Each row below holds a small network's activations on one input, seen along a few directions.
In each table, some parts of the input vary, and every possible input appears once, in random order.
Descriptions start from the smaller parts, as in this example, which fits no table here: one of 3 separate values, together with either a single point or one of 9 places around a ring or (one of 5 places around a ring, together with one of 6 places along a line).
Shared parts are said once, and a part with two or three values counts as separate values.
In the rows, zero is written as 128.

Other details of the inputs vary at random and push rows far along two fixed directions, the same in every table; ignore that.
These rows show it; all are for the same input, with only those details redrawn:
[107 185  95 152 135 140 131 137 136 133 130 145]
[125 155 110 147 139 128 131 142 132 145 129 131]
[157  97 145 137 144 110 130 146 126 158 123 108]
[106 187  94 152 135 140 131 137 137 133 130 145]
[148 104 154 135 137 117 129 138 130 145 121 116]
[129 142 127 143 136 128 130 136 133 139 126 129]
[153 102 147 137 141 112 130 143 128 154 124 111]
[122 160 108 148 138 130 131 140 133 142 129 133]

Table:
x1: [117 178  79 126 119 154 138 126 120 123 134 133]
x2: [129 151 111 147 139 126 131 143 131 147 129 128]
x3: [121 175  88 142 124 149 117 134 134 125 129 148]
x4: [106 162 111 136 116 129 143 128 129 107 137 127]
x5: [120 174  84 128 119 139 117 135 139 127 132 139]
x6: [153 101 141 132 138 114 150 141 108 149 122 108]
x7: [131 129 123 146 130 121 143 137 116 126 133 116]
x8: [105 155 106 139 118 124 143 123 133 104 130 134]
x9: [140  84 140 135 136 108 131 141 133 156 131 124]
x10: [150  98 135 128 137  99 129 138 138 151 121 110]
x11: [106 137 159 105  93 158 134  87 138  68 105 160]
x12: [111 152  90 128 120 143 121 128 149 118 136 157]
x13: [125 111 207  99  95 163 119  79 139  79 114 144]
x14: [135 140 130 141 136 122 135 129 121 142 131 130]
x15: [ 96 177  90 141 135 149 136 136 146 135 150 142]
x16: [155  84 131 113 127 119 119 146 135 147 139 117]
x17: [ 93 149 183 112 102 166 148  88 138  77 113 146]
x18: [141 153  98 136 128 134 123 131 117 138 134 138]
x19: [134 154  92 133 124 142 137 134 112 129 127 135]
x20: [112 146  95 138 136 123 134 138 148 138 139 142]
x21: [ 91 135 123 109 175 133  99 132 108 126 144 112]
x22: [116  86 133 106 179  98  97 139 108 136 133 106]
x23: [132 139 102 129 117 140 131 129 120 119 141 113]
x24: [117 153  98 138 125 153 120 136 138 123 139 155]
x25: [160  90 123 123 120 113 132 132 107 145 119 117]
x26: [158  98 150 120 134  98 134 134 122 154 131 103]
x27: [ 86 138 183 114 104 159 131 100 162  77 124 162]
x28: [163  99 131 118 129 125 116 137 129 152 129 102]
x29: [157  83 136 116 131 131 120 140 133 149 142 112]
x30: [ 79  97 222  94 148 154  94  94 118  67 114 145]
x31: [121 102 189 103  88 150 126  94 135  64 116 135]
x32: [170  81 129 117 130 104 115 139 133 150 119 108]
x33: [ 68 156 108 123 164 132  97 124 109 116 133 146]
x34: [151 106 134 126 118 118 119 118 119 137 122 132]
x35: [114 152  94 141 106 137 127 121 121 105 130 143]
x36: [101 182  87 146 124 141 146 129 126 119 145 123]
x37: [113  99 214 120 103 140 124  91 149  89 100 150]
x38: [ 57 141 183  92 143 157  96  95 127  61 124 152]
x39: [135 136  83 132 119 120 130 133 124 120 134 122]
x40: [125 123 118 146 122 111 141 132 118 130 129 121]
x41: [162  92 122 130 125 110 113 140 124 156 120 117]
x42: [151  99 140 118 131 104 148 140 115 147 125  99]
x43: [144 136 115 118 120 124 121 127 124 134 133 128]
x44: [150 101 145 122 134 105 128 142 134 152 126 104]
x45: [122 164  83 144 118 143 130 133 116 113 137 135]
x46: [110  94 218 118 112 156 131  99 152  86 116 155]
x47: [152  99 150 126 139 115 130 138 133 156 129  96]
x48: [150  93 137 121 132 101 149 133 120 142 118 108]
x49: [118 163  99 148 130 118 135 126 123 146 131 141]
x50: [144  86 131 126 122 125 117 133 133 141 130 136]
x51: [121 168 107 137 135 131 137 125 127 143 141 125]
x52: [156 103 130 116 123 113 121 120 126 134 123 125]
x53: [134 150  90 119 118 131 135 136 117 131 131 125]
x54: [155  83 142 130 131  98 147 137 108 157 117 106]
x55: [156  95 143 125 136  94 135 128 126 151 125 112]
Changing only one part turns x47 into x10. The same change can be made to x51. Which row results? -> x55
What is each input in this table made of? -> one of 5 places around a ring, together with either a single point or (one of 2 separate values, together with one of 5 places along a line)
List by row number the other rows that have the place on the ring of 5 in common with x7. -> x2, x3, x6, x14, x18, x19, x24, x30, x45, x46
Which other rows does x30 become when the place on the ring of 5 takes its other values? List them by row number. -> x21, x22, x33, x38
Which other rows does x16 become when the choice among 2 separate values takes its other values? List them by row number. -> x27

Table:
x56: [147  97 161  97 109 144 130 104 112 100 131 113]
x57: [ 92 225   5 166 114 139 130 140 134 124 138 174]
x58: [178 128 117 147 115 113 157 140 119 163 125 102]
x59: [ 74 158 197  96 116 181 116  77 132  40 121 154]
x60: [ 72 198  65 151 161 128 122 144 125 139 135 164]
x61: [ 86 202  54 151 163 119 142 152 109 151 139 134]
x62: [177 103  75 138 129 110 122 156 128 169 132 116]
x63: [141  47 237  84 133 138  97 110 130  99 120 106]
x64: [109 225  40 161 114 145 135 138 158 145 136 171]
x65: [145 119 123 133 166 119 128 161 124 173 150 106]
x66: [ 88 131 182  93  88 183 103  75 155  53 112 178]
x67: [123 190  19 155 116 121 148 144 113 135 140 131]
x68: [116 107 181 122 141 132 135 118 115 121 127 106]
x69: [171  57 175 133 110  93 134 125 133 145 108 122]
x70: [175 123 119 141 117 119 145 150 139 168 132 113]
x71: [211  20 188 121 115  69 155 134 115 168 103  75]
x72: [ 51 143 188 107 116 163  92  77 133  40 102 185]
x73: [134  84 169 139 142  98 133 128 131 134 119 127]
x74: [ 74 141 184 100 119 173  93  83 148  62 114 169]
x75: [ 81 159 212 130 100 176 138  97 172  75 116 164]
x76: [176  90 100 109 143 113 111 160 117 173 149  90]
x77: [131  73 158 104 116 122 108 109 120 104 120 137]
x78: [136 121 111 151 149  87 152 155 116 168 129  98]
x79: [211  15 154 136 173  61 128 178 125 225 134  66]
x80: [111  96 168  96 141 120 115 115 111  98 120 115]
x81: [124 126 183 110  77 178 126  92 156  67 114 155]
x82: [161 127 103 154 161  97 151 160 112 186 142  80]
x83: [157 150  77 138 110 133 147 141 114 141 138 112]
x84: [114 174  33 128 131 119 134 141 103 135 148 121]
x85: [ 70 211  64 149 156 146 115 136 141 137 146 157]
What is each input in this table made of? -> one of 5 places around a ring, together with one of 6 places around a ring
Changing only the place on the ring of 5 turns x57 into x81. The same change can be made to x72. Which row results? -> x63
Which other rows does x77 become when the place on the ring of 5 takes its other values? List them by row number. -> x56, x66, x76, x84
